Each row below holds a small network's activations on one record, seen along a few directions.
Each row is followed by the record's values for the fields Dazed, Nid, Boze, Soz, Tido, Kugad.
A field that a record lacks is left out.
Other fields move the rows too, some of them a lot.
(in the rows, 500 means zero)
Random noise pushes rows far along 15 fixed directions. That doesn't count. These rows show it; they differ only by the noise:
[594 637 613 509 723 467 544 516 429 444 636 433 486 551 437 496 463 406
 713 556 406 416 387 555 682 727 523 780 391 408 411 490 511 345]
[694 563 505 393 721 568 639 677 517 551 650 308 742 389 859 517 650 519
 555 670 312 375 487 400 434 552 383 776 188 556 329 376 291 494]
[233 669 515 584 400 523 292 416 521 627 526 569 548 518 270 441 413 365
 898 610 475 497 487 636 673 840 507 511 525 390 679 428 574 340]
[572 487 690 614 780 712 447 410 353 425 700 544 460 717 432 736 673 333
 605 526 575 609 291 541 369 673 357 655 406 331 582 484 605 490]
[650 651 543 340 749 174 517 494 370 372 444 506 181 345 504 331 374 389
 287 537 457 448 467 508 673 313 515 498 728 374 455 579 355 389]
[280 760 404 515 369 739 249 500 561 549 496 490 666 785 372 511 284 395
 726 543 451 721 536 538 852 497 678 656 413 660 418 434 694 483]
[418 460 573 684 658 528 326 334 458 500 548 702 352 411 326 418 428 490
 386 486 459 638 629 564 363 403 435 411 647 387 679 565 371 321]
[589 469 602 956 445 526 592 345 546 740 485 567 475 440 666 595 449 568
 325 608 618 364 459 510 269 804 415 633 472 507 410 518 558 351]
[787 465 501 582 332 775 464 626 509 541 564 428 744 854 479 632 659 416
 524 482 378 573 617 482 682 481 376 670 508 733 342 673 587 694]
[418 396 462 538 433 467 452 569 600 545 566 620 478 379 244 394 591 643
 615 475 441 491 689 694 534 497 326 480 648 419 552 626 422 496]
[317 595 598 185 537 631 535 596 195 512 583 443 455 552 364 584 569 462
 508 539 461 610 383 453 458 526 692 335 648 543 504 414 691 601]
[371 553 450  75 301 474 429 508 527 618 479 595 727 837 328 652 448 368
 794 422 592 523 290 438 674 493 318 498 377 451 406 454 507 591]
[857 648 542 600 547 390 632 555 409 709 434 369 457 543 858 582 606 368
 178 733 531 386 389 472 511 577 312 687 637 552 320 539 486 579]
[698 547 445 133 553 543 459 566 557 338 443 392 537 602 778 649 648 191
 554 570 561 550 227 287 487 340 320 448 284 449 590 364 412 654]
[489 625 356 511 720 322 625 669 607 422 574 355 308 205 680 379 655 674
 375 540 572 531 521 822 566 287 357 631 574 341 463 516 390 661]
[579 587 557 534 221 641 286 450 469 626 391 541 605 496 749 537 543 261
 345 609 473 508 590 270 430 464 370 306 566 666 513 533 413 569]
[429 631 585 579 647 256 774 460 196 450 628 239 376 235 620 453 637 498
 626 438 590 244 358 735 468 844 670 316 613 292 680 466 540 588]

[751 355 692 450 176 576 597 595 426 670 592 544 733 384 586 501 776 604
 251 331 322 351 737 347 250 368 163 359 572 680 295 783 150 661]
(Dazed u2; Nid t2; Soz e3; Tido g2; Kugad s2)
[240 550 511 589 324 252 254 227 490 359 316 623 268 456 546 505 345 281
 679 400 865 367 368 424 658 641 596 154 538 294 634 511 691 498]
(Dazed u1; Nid t2; Boze f1; Soz e1; Tido g2; Kugad s2)
[319 399 449 474 461 481 281 525 199 627 448 641 507 485 459 524 695 493
 491 704 576 368 760 479 480 537 498 210 840 487 518 524 679 719]
(Dazed u2; Nid t1; Boze f1; Soz e3; Tido g3; Kugad s2)
[587 535 413 762 505 587 316 472 663 479 484 466 627 623 604 439 402 466
 563 498 412 542 694 463 704 437 535 701 336 616 425 551 480 457]
(Dazed u1; Nid t1; Boze f3; Soz e1; Tido g2; Kugad s2)
[304 358 543 369 506 431 520 504 389 388 536 483 294 380 200 456 606 543
 710 389 510 493 478 578 412 636 688 157 664 344 860 492 662 530]
(Dazed u1; Nid t2; Boze f3; Soz e3; Tido g3; Kugad s2)
[796 178 511 635 786 579 563 508 465 164 599 561 459 469 546 553 579 552
 437 474 478 368 640 391 387 408 514 575 392 504 429 578 481 482]
(Dazed u2; Nid t1; Soz e2; Tido g1)
[471 459 728 549 418 317 330 326 423 637 507 699 559 207 525 392 419 412
 644 531 401 130 639 268 325 795 418 305 398 394 555 515 229 248]
(Dazed u2; Nid t2; Soz e2; Tido g3)
[286 950 675 668 439 355 363 442 360 796 543 531 441 421 536 395 388 459
 402 581 506 483 521 701 705 643 422 699 707 459 269 577 435 426]
(Dazed u1; Nid t1; Soz e3; Tido g2)
[509 492 601 664 419 574 428 457 521 255 489 393 404 345 630 452 647 322
 721 440 550 432 481 445 576 686 563 332 448 460 620 553 578 485]
(Dazed u1; Nid t1; Boze f3; Soz e3; Tido g3; Kugad s5)
[511 381 456 523 780 686 189 472 313 424 529 661 574 645 353 494 492 347
 587 765 348 545 723 353 512 495 580 486 585 537 632 425 567 398]
(Dazed u2; Nid t1; Soz e1; Tido g2)
[274 844 438 547 440 633 471 560 566 418 601 317 461 451 617 480 537 500
 463 397 587 778 441 799 626 335 535 540 495 504 550 470 526 721]
(Dazed u2; Nid t2; Soz e2; Tido g1)
[375 280 447 130 719 380 559 490 413 642 571 623 626 495 616 682 748 526
 483 598 629 475 356 477  76 414 147 329 463 229 706 299 282 650]
(Dazed u2; Nid t1; Boze f1; Soz e1; Tido g2)
[672 502 470 678 635 356 794 475 613 798 564 420 666 715 549 542 459 632
 436 470 472 533 374 699 547 599 293 892 437 469 340 542 367 389]
(Dazed u1; Nid t1; Boze f1; Soz e2; Tido g1)
[671 284 519 282 369 492 690 737 708 356 431 491 300 281 402 512 693 632
 545 532 488 364 402 393 418 563 430 524 443 514 376 542 603 512]
(Dazed u1; Nid t1; Soz e3; Tido g3; Kugad s2)
[568 415 640 550 226 535 829 548 595 577 606 452 510 716 148 626 494 690
 560 179 509 543 349 707 549 687 484 667 536 558 363 686 633 533]
(Dazed u1; Nid t1; Soz e2; Tido g1)
[621 434 372 405 253 460 751 595 836 520 446 360 611 315 472 388 518 568
 646 415 356 480 397 566 424 542 395 486 328 520 716 444 248 403]
(Dazed u1; Nid t2; Soz e2; Tido g1)
[711 353 361 375 564 413 654 561 568 665 440 359 556 779 185 441 591 501
 517 427 287 726 443 650 541 386 442 431 704 490 883 535 413 524]
(Dazed u1; Nid t1; Boze f2; Soz e3; Tido g2)
[253 710 502 368 466 479 517 595 365 614 440 351 348 257 704 419 543 492
 335 658 500 605 443 441 442 466 705 275 674 576 553 356 611 572]
(Dazed u1; Nid t2; Boze f1; Soz e2; Tido g1; Kugad s2)
[420 708 627 635 247 602 219 374 417 592 435 617 508 702 324 449 273 359
 454 396 445 620 625 416 747 482 629 462 634 665 392 661 585 441]
(Dazed u1; Nid t2; Soz e3; Tido g2; Kugad s5)
[422 435 584 300 608 380 463 493 466 387 496 672 420 486 510 473 250 611
 430 433 530 389 553 286 623 357 641 581 423 548 132 533 530 379]
(Dazed u1; Nid t2; Boze f2; Soz e3; Tido g3)
[370 431 520 315 595 422 644 550 424 624 435 579 252 507 272 571 432 658
 362 574 603 556 290 485 344 532 658 459 636 452 458 388 753 442]
(Dazed u1; Nid t1; Soz e2; Tido g3)
[500 352 563 637 494 391 422 394 522 418 476 749 447 348 532 447 332 649
 366 416 596 287 711 370 444 415 488 494 433 502 226 621 405 402]
(Dazed u2; Nid t1; Soz e1; Tido g1)
[443 591 607 635 608 735 365 505 206 603 660 480 561 753 495 676 691 485
 317 523 519 698 621 618 440 442 505 504 726 559 498 566 676 781]
(Dazed u2; Nid t1; Boze f2; Soz e3; Tido g2; Kugad s5)
[658 398 590 363 501 443 801 490 582 566 510 448 597 280 617 508 547 528
 572 515 410 297 266 336 171 711 366 515 217 447 509 390 234 290]
(Dazed u2; Nid t1; Soz e3; Tido g3)
[350 484 546 541 511 474 492 503 461 689 607 530 673 189 636 370 556 659
 418 535 314 441 771 526 229 472 419 369 512 524 582 466 189 455]
(Dazed u2; Nid t1; Boze f1; Soz e2; Tido g3)
[499 402 295 152 679 354 672 675 442 592 519 425 628 597 371 537 620 678
 620 550 496 402 434 566 515 409 472 561 438 414 432 393 515 645]
(Dazed u2; Nid t1; Soz e3; Tido g2; Kugad s2)
[474 630 431 805 557 436 386 324 377 566 493 430 673 706 778 522 315 437
 474 453 598 409 633 514 703 529 669 581 427 568 414 511 574 564]
(Dazed u1; Nid t2; Boze f3; Soz e2; Tido g1; Kugad s2)
[715 369 359 504 425 519 485 496 641 330 374 477 569 542 531 461 425 388
 604 493 445 431 561 371 622 456 567 456 408 595 565 519 466 444]
(Dazed u1; Nid t1; Soz e2; Tido g3)
[451 570 514 400 451 613 551 625 386 514 505 402 390 371 367 476 638 517
 466 587 408 579 465 570 392 533 616 332 671 527 678 463 593 583]
(Dazed u2; Nid t2; Soz e3; Tido g3)
[674 638 440 539 460 488 486 531 670 478 403 347 445 456 757 448 530 335
 446 614 446 560 431 489 561 470 446 534 454 543 655 447 420 518]
(Dazed u2; Nid t2; Boze f1; Soz e3; Tido g3)
[533 516 493 578 465 538 179 392 283 641 429 605 649 725 553 568 560 277
 508 628 525 424 689 355 560 528 443 343 627 559 540 540 557 627]
(Dazed u2; Nid t1; Soz e3; Tido g3; Kugad s1)
[588 584 653 533 384 638 278 551 463 495 452 614 403 422 505 469 523 339
 387 695 367 517 632 316 524 529 468 511 637 609 402 553 528 422]
(Dazed u2; Nid t1; Boze f1; Soz e2; Tido g1; Kugad s5)
[580 450 650 556 431 672 617 503 349 734 646 467 818 574 431 553 651 521
 605 491 294 401 535 420 312 769 410 519 423 602 455 518 374 427]
(Dazed u2; Nid t1; Soz e1; Tido g2; Kugad s5)

Which values does each new row have?
[536 242 237 339 297 180 539 487 712 559 283 589 576 401 430 373 449 559
 664 485 558 260 564 468 540 491 384 248 514 416 687 478 345 476]
(Dazed u1; Nid t2; Soz e1; Tido g1)
[529 311 229 633 319 724 581 603 928 128 410 337 449 410 533 468 598 628
 709 337 581 618 496 562 535 352 665 412 224 580 674 459 667 641]
(Dazed u2; Nid t1; Boze f1; Soz e3; Tido g3; Kugad s5)
[387 608 650 565 522 616 309 633 314 435 669 444 439 394 595 479 797 454
 563 538 482 508 680 572 587 548 470 437 674 495 461 617 604 718]
(Dazed u1; Nid t2; Boze f3; Soz e3; Tido g3; Kugad s5)
[412 489 639 377 572 463 365 532 373 661 609 654 575 335 551 446 611 559
 343 573 368 458 729 468 309 395 259 445 637 464 452 550 230 531]
(Dazed u2; Nid t1; Boze f2; Soz e3; Tido g2)
[636 491 595 610 864 529 624 480 428 380 640 364 440 235 594 321 546 534
 417 495 239 567 562 491 274 474 604 508 418 450 717 438 227 289]
(Dazed u2; Nid t1; Boze f3; Soz e1; Tido g1; Kugad s5)
[562 337 675 396 685 376 527 666 401 468 651 679 450 439 374 527 564 625
 684 653 461 153 591 395 600 796 452 784 478 425 110 576 633 367]
(Dazed u1; Nid t2; Boze f3; Soz e2; Tido g1; Kugad s5)
[404 611 577 100 444 315 716 528 212 535 537 385 555 361 648 535 550 478
 411 384 538 366 341 437 365 443 506 235 559 461 447 440 340 663]
(Dazed u2; Nid t1; Soz e2; Tido g1)
[580 457 266 367 689 250 386 415 395 546 315 539 545 539 512 369 390 361
 465 632 456 432 574 406 561 322 530 297 615 430 721 410 325 441]
(Dazed u1; Nid t1; Soz e1; Tido g2)
[540 663 635 588 403 409 360 461 448 583 425 549 304 521 416 399 286 401
 302 587 394 522 618 482 652 540 653 501 808 600 543 590 575 394]
(Dazed u2; Nid t2; Boze f2; Soz e3; Tido g2)
[772 503 385 331 514  62 706 469 538 750 404 428 743 571 549 388 333 456
 609 550 341 177 443 485 648 636 359 634 449 448 525 476 168 332]
(Dazed u1; Nid t2; Soz e3; Tido g2)
[636 737 624 601 693 632 358 450 399 593 627 413 600 722 416 395 421 290
 472 532 155 766 589 533 639 466 532 683 575 565 684 528 313 326]
(Dazed u2; Nid t2; Boze f3; Soz e1; Tido g2; Kugad s5)
[899 393 408 609 525 429 488 390 503 315 305 422 347 618 254 306 316 271
 450 475 250 540 576 399 687 449 755 309 703 597 875 595 470 285]
(Dazed u2; Nid t2; Soz e1; Tido g2)
[694 416 414 547 430 638 533 505 677 585 365 574 458 716 515 692 545 405
 348 642 635 651 289 469 377 466 293 631 508 529 525 460 607 501]
(Dazed u1; Nid t1; Soz e2; Tido g3)
[424 383 389 591 430 628 583 407 508 654 409 429 569 571 436 477 509 494
 506 539 429 684 458 507 327 574 636 300 594 581 846 374 559 429]
(Dazed u1; Nid t1; Boze f1; Soz e3; Tido g3; Kugad s2)
[608 669 513 491 408 621 448 509 474 594 422 334 518 612 262 441 549 182
 758 687 251 613 341 512 611 838 587 475 604 520 899 386 562 331]
(Dazed u1; Nid t1; Soz e1; Tido g2; Kugad s5)
[473 599 373 269 451 520 527 614 559 610 509 304 657 545 692 525 725 441
 544 502 479 652 418 574 454 325 308 430 446 479 672 397 349 756]
(Dazed u2; Nid t1; Boze f3; Soz e3; Tido g3; Kugad s2)
